A small network was shown many inputs. Here are its activations along a few directions, one row for each input.
Each table varies a few parts of the input and shows all the possible inputs, shuffled.
Descriptions start from the smaller parts, as in this example, which fits no table here: one of 3 separate values, together with either a single point or one of 11 places along a line or (one of 4 places along a line, together with one of 5 places around a ring).
Shared parts are said once, and a part with two or three values counts as separate values.

Other details of the inputs vary at random and push rows far along three fixed directions, the same in every table; ignore that.

A family of inputs:
r1: [ -1 -17  17  11  -4   4   7   5  27 -17  31  16  -1  11]
r2: [-10 -27  20  21 -10   3   1   9  36 -14  22  21   2  22]
r3: [  5  18 -13 -24   8   1   6  -2 -12  12  -7   0 -10 -14]
r4: [ -1  -4 -24  -2  -6 -17  -5   3 -17  27 -47 -14   9 -21]
r5: [  5  51  -3  -4  19 -16  12  18  25  27 -22  24 -27  14]
r6: [  7 -12 -24   2 -12 -21  -1  -2 -14  15 -33 -31  11 -17]
r7: [-20 -61   2 -11 -20  27 -16  -9 -17 -20  35   9   6 -17]
r8: [  7  41  -1 -21  17   1  13   8  11  11   2  17 -23   3]
r9: [  3  -6  19  26   2  -1   4   6  14 -10   7  -6  19  17]
r10: [-14  -1  -1 -27  -2  22  -5  -1  -5  -2  25  23 -22  -6]
r11: [  7 -22 -16  -9 -16  -3 -12 -12 -44  -4  -5 -30   2 -27]
r12: [  9  -3  21  29  12 -14  10  14  11  -5  -5  -4  18  15]
r13: [-16   3  -4 -23   1  27  -3  -3  -4   2  16  23 -12  -5]
r14: [-15 -58 -18 -21 -36  16 -22 -18 -34 -11  23  -7  -4 -30]
r15: [  6 -27  11  30   7 -19  -1   4   2  -4 -17 -11  25   5]
r16: [ -1  -7  27  32   0   1   6   9  27 -18  20   1  13  27]
r17: [  6 -13 -21  -1  -6 -14   0  -2 -18  13 -32 -24  17 -24]
r18: [  5  31  -5 -17  -4   7   1  -7 -10   0   7  -4 -19   1]
r19: [ 16  -9 -12  12 -12 -28  -2  -3 -26  10 -30 -34   9 -15]
r20: [  3  37  -2 -12   9   9   4  -2 -11   5  -4  -2  -5   1]
r21: [ 11  -7  14  39   5 -33   4   8  22   1 -21  -6  15  16]
r22: [  7   1 -16 -16  -3  -5   1  -2 -13   6  -5  -7 -11 -17]
r23: [ -2  25 -13 -20   4  10  -7 -13 -14   7  -5  -5  -7  -4]
r24: [ -7 -17  22  22   5   9  -2  -1  19 -20  15  10  20  15]
r25: [  9  -1   3  14  -4 -16   9   9  23   1  -6  -2   2  10]
r26: [-22   1   0 -21 -10  30  -8  -5  10  -8  33  25 -18   6]
r27: [ 14 -16   7  35  10 -37   2  10   5   8 -37 -17  22   5]
r28: [ -2 -14  17  14   4   3  -4  -2  12 -18  21   9   1  11]
r29: [-11  -7 -18 -19 -11  11 -11  -6 -14  11  -3   1  -5 -13]
r30: [ 16 -11   1  19   2 -27   3   8 -15   6 -26 -25  15  -6]
r31: [ -9 -17  25  26   0   7  -3   0  29 -22  24   9  13  26]
r32: [  8  61  -3  -9  15  -9   7   0  15  16 -18   8 -23  16]
r33: [  1  59   5  -8  31   4  12   3  14  12 -11  20 -12  18]
r34: [ -3  11   2 -14   4  22   0  -7 -19  -9  17   1  -1  -2]
r35: [ -5  14  -6 -25   7  22   6  -4  -5  -1  15  12  -8  -9]
r36: [ -7   4 -13 -29  -6  23  -3 -12 -11  -3  20   2  -9 -13]
Description of these inputs: one of 4 places along a line, together with one of 9 places around a ring.
A walk changes only the place on the ring of 9. It starts at r30 and steps to r12. List the rest of the walk in order. -> r34, r20, r9, r16, r18, r19, r11
A walk changes only the place on the line of 4. It starts at r9 and steps to r23. List the rest of the walk in order. -> r36, r29
Change only the place on the ring of 9 in r13. List by row number the other rows that result. -> r2, r4, r5, r7, r10, r14, r26, r29

A family of inputs:
r37: [ -2  -6   7   1  -5  14  -3 -10  -3 -18  24  -1   2   3]
r38: [  3  -9  16  17   1  -1   5   4  15 -14  14   1   9  11]
r39: [ -8   7   5 -10   6  13   2   2  12  -1  14  22  -8   5]
r40: [-1  4 -3 -2  0 -4  3  4  8  8 -7  7 -3  0]
r41: [ -2   7   5  -6   3   3   3   3  13   1  10  17 -13   5]
r42: [ 1  1  6  5  7  2  2  0  0 -4  2 -2  6  2]
r43: [  9  16  11  16  10 -12   5   4  11  -3  -5  -2   1  14]
r44: [-10   7   6 -12   1  19  -3  -3   8  -7  21  15  -9   8]
r45: [ 0 -4  4  8  0 -5  5  7 20  2  1  9  0  4]
r46: [ -3 -15 -20 -13 -14   0 -10  -8 -29   7 -11 -14   0 -22]
r47: [-10   6   4 -11   2  17  -1  -1   8  -6  22  17 -10   6]
r48: [ 5 -1  5 11  3 -7  5  6  6 -1 -4 -4  7  4]
r49: [ -3   3 -14 -15  -9   5  -6  -7 -12   4  -1  -6  -9 -10]
r50: [ -7 -13  -4  -8  -4   9  -4  -2   0  -3  10   7  -1  -8]
r51: [ -4  20  -1 -13   7   8   3   1  10   5   3  15 -12   6]
r52: [ -6 -14   8   7  -6   6  -3   1   5  -8  10   5   4   5]
r53: [  0  14   0 -21   1  13  -2  -8 -13  -7  18   3 -15  -4]
r54: [  4 -12  -6   6  -3 -10  -2   0 -10   6 -15 -15  12  -6]
r55: [ -8 -10   6  -7  -6  11  -4  -3   3 -10  24  11  -8   3]
r56: [-6 -7  1  1 -5  6 -4  0  4 -4  8  2  0  2]
r57: [ 10 -12   7  31   2 -26   6  13   8   8 -26 -12  20   7]
r58: [ 0  3 -6 -5 -1 -5 -2  0 -4  6 -3  0 -8 -3]
r59: [  7  15   4   9  12  -9   6   6   8   4 -11  -3   5   6]
r60: [  4   0  13  21   6 -11   7  11  20   0  -4   2  10  15]
r61: [  0  -4 -17  -9  -4  -8  -5  -5 -20  15 -23 -12   2 -15]
r62: [  4  21  -8 -11   5   0   3   0 -12   8  -9  -2  -8  -7]
r63: [ -1   5  -7  -2   0  -2  -3   0  -2   7 -11  -4  -1  -2]
r64: [ 4 -2 11 17  2 -5  1 -1  6 -9  1 -5 12 10]
r65: [ -8 -28  -1  -3  -8   9  -7  -5  -6  -7   9   2   6  -7]
r66: [  6   0 -10  -9  -6  -3  -8 -13 -27  -1  -7 -18  -2 -12]
r67: [ -5   3  -5 -13  -7   7  -1  -5  -1   1   8   5  -9  -2]
r68: [ 7 20 12 14  8 -7  7  3 15 -3 -2  1  2 17]
r69: [  1  13  -5 -13   1   8  -1  -5 -12  -1   5  -4  -6  -6]
r70: [ -2  17  10  -3   8  15   0  -6   5 -11  18   8  -4  10]
r71: [ -6 -22 -19 -18 -19   9 -12 -13 -25  -2   6 -12  -3 -21]
r72: [  3  21  -1   4  10 -13   7   9  14  16 -20   4  -2   9]
r73: [ -4 -20 -21 -17 -15   3 -10  -9 -24   5  -5 -10  -1 -25]
r74: [  8  -6  -3  10  -1 -14   3   3  -5   5 -18 -14  11  -4]
r75: [ -5  -7   3  -8  -4   9  -2  -2   4  -6  16  12 -10   1]
r76: [ -1 -17   6   2  -5   7  -1  -2  -7 -11  10  -2   6  -4]
r77: [-1  4  3  5  1 -6  3  5 11  5 -5  5  0  8]
r78: [  1 -11   9  22   1 -13   5  11  18   3 -12   5  10   9]
r79: [ 2 -9 13 23  8 -8  5 10 15 -1 -4  1 14 12]
r80: [-2 -6  4 10  5 -4  3  6 12  2 -5  7  5  5]
r81: [ -1 -24   7  16  -4  -7   0   5  13  -6   4   3   5   4]
r82: [ -5  17   2 -12   7   9   4   4  15   4   8  20 -11   6]
r83: [  1 -17  10  17  -4   2  -3  -5   0 -16  11  -7  14   5]
r84: [ -1  16  -4  -7   2   2   4   2  12   5   1  11 -12   3]
r85: [  2  15 -14  -6  -1  -9  -2   1 -11  16 -24  -9  -6  -8]
r86: [ 5 -7  7  9  1 -7  3  3  3 -5  2 -3  3  4]
r87: [  9  29  -7  -5  13 -11   6   1  -9  16 -26  -9  -2  -3]
r88: [  0  -2  11  19  10 -10   8  13  26   4  -6  14   7  11]
r89: [  0  27  -2 -23   4  15   1  -6 -12  -1  10   6 -14  -3]
r90: [  9  14  -4   4   5 -12   4   3  -9   9 -21 -12   2  -4]
r91: [ -7 -45   6  15 -15   2  -7  -1  -4 -12  10  -4  17  -3]
r92: [ -5 -22  10  14  -5   1   1   5  17  -9   9   8   9   8]
r93: [  2 -22   1  13  -3  -2  -7  -8 -14  -8  -4 -17  18  -6]
r94: [ 4 24  2 -1 11  0  2 -4 -3  3 -7 -2 -1  5]
r95: [  3   4 -11 -17  -6   4  -1  -8 -18   1   0  -9  -6 -12]
r96: [  2 -20  -1   7  -9   1  -9 -10 -20 -10   0 -17  12 -10]
r97: [ -3 -23  13   6  -6   9  -3  -1   4 -17  27   5   2   6]
r98: [ -1   5  -8  -5  -4  -3  -3  -1  -5   8 -11  -5  -2  -3]
r99: [-14  -4  -2 -20  -5  28  -9 -10  -8 -11  27  11 -10  -4]
r100: [  2  27  -8 -11   2  -2   2   0   3  13 -11   2 -14   2]
r101: [-2 17  4 -6  9 10  3  2  8 -1 12 11 -7  8]
r102: [ -3 -25   5   1 -10  12  -2  -5  -4 -19  25  -2   5  -4]
r103: [  3  16   8  10   8 -10  11  12  31   8  -6  16  -5  14]
r104: [ -6 -15 -10  -6  -6   2  -7  -5 -15   3  -4  -5   3 -11]
r105: [-3 -3  5 -1 -1 10  0  0  3 -7 17  5 -1  4]
r106: [  2  -8 -19  -9 -10  -9 -10  -6 -23   9 -17 -17  -4 -17]
r107: [  1 -15   0   0  -6   2  -5  -3  -8  -6  10  -5   0  -4]
r108: [ -3   4 -12 -13  -4   4  -3  -3 -11   7  -5   2  -8 -11]
r109: [ -1 -13  16  12   4   5   4   4  14 -14  16   6   9  11]
r110: [  6  42  -3 -13  15  -1   7   1   0  11 -11   2 -11   4]
r111: [  5  -3  -9  11   3 -20   3   7   4  15 -30  -8   9  -3]
r112: [  8   7  11  13   8 -10   6   7  10  -3  -1  -1   2   9]
r113: [ -2   8 -12 -16  -2   2  -1  -1  -9  11  -8   5 -10 -11]
r114: [ -5  14   2  -7   4  10   4   3  14   0  10  16 -11   7]
r115: [ 1 13 -2 -7  7  3  1  0 -4  7 -4  1 -3  0]
r116: [  4   8  -9 -12  -2   0  -2  -6 -18   3  -6 -12  -1 -10]
r117: [ -1   5   2  -3   3   0   2   5  12   3   6  14 -11   2]
r118: [  1  -9  -7   8  -2 -13  -3   1  -6  10 -24 -12  10  -4]
r119: [ 11  27 -10  -7   9 -13   6   3  -8  13 -19  -7 -11  -4]
r120: [-2  0  6  0 -1  9  2  0  8 -8 20  7 -3  6]
r121: [  4   8   7  13   5 -14   3   9  17   6 -10   3  -2  13]
r122: [ 3  2  3  4 -1 -3  4  2  6  0  1 -1  1  5]
r123: [-12 -17   3 -13 -12  23  -4  -8   3 -15  33  14  -9  -1]
r124: [  5 -17   0  14   0 -10   1   3  -3  -1 -10 -13  15  -4]
r125: [  3  -7  -9  -5  -1  -3  -2  -4 -19   4 -12 -13   7 -12]
r126: [ 10   1   1  18   1 -18   1   0  -8   4 -25 -18  14   0]
r127: [ -4  12  -5 -21   5  17  -1  -7 -13  -2  12   5  -9  -7]
r128: [  5  -5  -1   9   0  -8  -4  -6 -11  -2 -13 -17  13  -2]
r129: [  0  26  -6  -6   6  -5   5   4   7  14 -11   6 -10   4]
r130: [ -4 -41   4  16 -11  -3  -4   4   2  -8   3  -1  14  -7]
r131: [  3 -27   2  17  -7  -9  -3   3  -7  -3  -7 -13  16  -5]
r132: [  3  34  -1 -19   6   9   5  -4  -1   1   9   5 -16   2]
The inputs of r61 and r67 match in every part but one. If r79 is changed in the same way as r61 into r67, which row does it become? -> r120
The inputs of r50 and r117 match in every part but one. If r124 is changed in the same way as r50 into r117, which row does it become? -> r119
The inputs of r43 and r70 match in every part but one. If r58 is changed in the same way as r43 into r70, which row does it become? -> r47
What is each input in this table made of? -> one of 2 separate values, together with one of 6 places along a line, together with one of 8 places along a line
Change only the place on the line of 6 in r64. List by row number the other rows that result. -> r66, r68, r94, r126, r128
Change only the place on the line of 8 in r86. List by row number the other rows that result. -> r41, r53, r55, r66, r75, r97, r121
Change only the choice among 2 separate values in r131. List by row number the other rows that result. -> r57
Change only the place on the line of 6 in r74. List by row number the other rows that result. -> r76, r86, r95, r109, r125
Change only the choice among 2 separate values in r95. List by row number the other rows that result. -> r102
